A small network was shown many inputs. Here are its activations along a few directions, one row for each input.
In each table, some parts of the input vary, and every possible input appears once, in random order.
Descriptions start from the smaller parts, as in this example, which fits no table here: one of 2 separate values, together with either a single point or one of 9 places along a line or (one of 5 places around a ring, together with one of 6 places along a line).
Shared parts are said once, and a part with two or three values counts as separate values.

Other details of the inputs shift rows strongly along two fixed directions, in all tables alike. That doesn't count.

Table:
row 1: [-8 13 29 -8 -7  2 39 16 -2 -1 17  7]
row 2: [ -8  -8 -39   7  17   4 -40  -6  -1  11 -10   8]
row 3: [-30 -23  24  12  44  -2 -13  -4  12  20  11   7]
row 4: [ -9 -37  27   4  54  -4   1 -14   1   7   4  24]
row 5: [-14  -8  38  11  46   8  -2  -8  10 -11   4  -4]
row 6: [ -8  15  29 -10  -9  -2  34  17  -4   6  23  -2]
row 7: [ -2   4  31  -3 -17 -10  32  18   8   2  18 -11]
row 8: [ 11   3 -25   7  12   6 -38 -11   4 -16 -13 -18]
row 9: [ 10  -2 -17  21   2  11 -36 -23   4 -18 -19 -19]
row 10: [  1 -19  18 -23  -6 -18  37  16  -5  18  10  27]
row 11: [ 11 -14 -29  -4  24   3 -23 -32  -8  -1 -24  30]
row 12: [ -7  12  28 -13  -8  -2  31  23  -3   7  21  -3]
row 13: [  0  14 -43  -6 -46  -2  10   5  -8  18 -10  23]
row 14: [ 20  21 -28 -11 -51  -1   5   7  -5  -2  -8 -12]
row 15: [ -1  10 -45  -1 -48  -1   8   6 -12  21  -5  15]
row 16: [  5   7 -21  13  12  17 -29 -24  -7 -12 -15 -12]
row 17: [  3  12 -23   9  14  22 -29 -24 -11  -9  -9  -8]
row 18: [ -9 -18  43  19  36   1  -9  -8  22 -18  -1 -11]
row 19: [  7  10 -20   3  13  13 -35 -19  -4  -8 -16 -14]
row 20: [ 14  30 -36 -17 -39   3   6  15 -17  -3   0  -3]
row 21: [ 16  25 -35 -13 -43  -2   6  15 -13  -6  -5  -7]
row 22: [  1  -4  29   0 -18 -17  25  32  13  -8  14 -13]
row 23: [-11 -17  38  20  41   6  -6  -7  14  -9   8 -15]
row 24: [  2 -20  12 -22  -2 -22  36  24  -4  12  14  29]
row 25: [ -6   9  30  -6 -12  -7  34  18   0   3  18  -6]
row 26: [ 10   3 -15  14   2   5 -40 -24   7 -15 -19 -22]
row 27: [  9   6 -19  10   9  14 -30 -26   5 -18 -20  -9]
row 28: [ -8 -19  43  15  36  -3 -16  -2  21  -9   3 -20]
row 29: [  0 -16  19 -19  -7 -19  39  11  -6  17  12  28]
row 30: [  0  10 -43 -12 -47  -3   3  10  -9  24  -6  12]
Description of these inputs: one of 5 places along a line, together with either one of 2 separate values or one of 4 places along a line.
- The inputs of row 6 and row 1 match in every part but the place on the line of 5. If row 25 is changed in the same way as row 6 into row 1, which row does it become? => row 5
- Which other rows agree with row 30 in the place on the line of 5? List them by row number. => row 10, row 12, row 14, row 19, row 28
- Change only the place on the line of 4 in row 21. List by row number the other rows that result. => row 8, row 20, row 22
- Start at row 13 and move only the place on the line of 5, one step at a time. The first step leads to row 15. Which rows follow, in order? => row 3, row 30, row 2
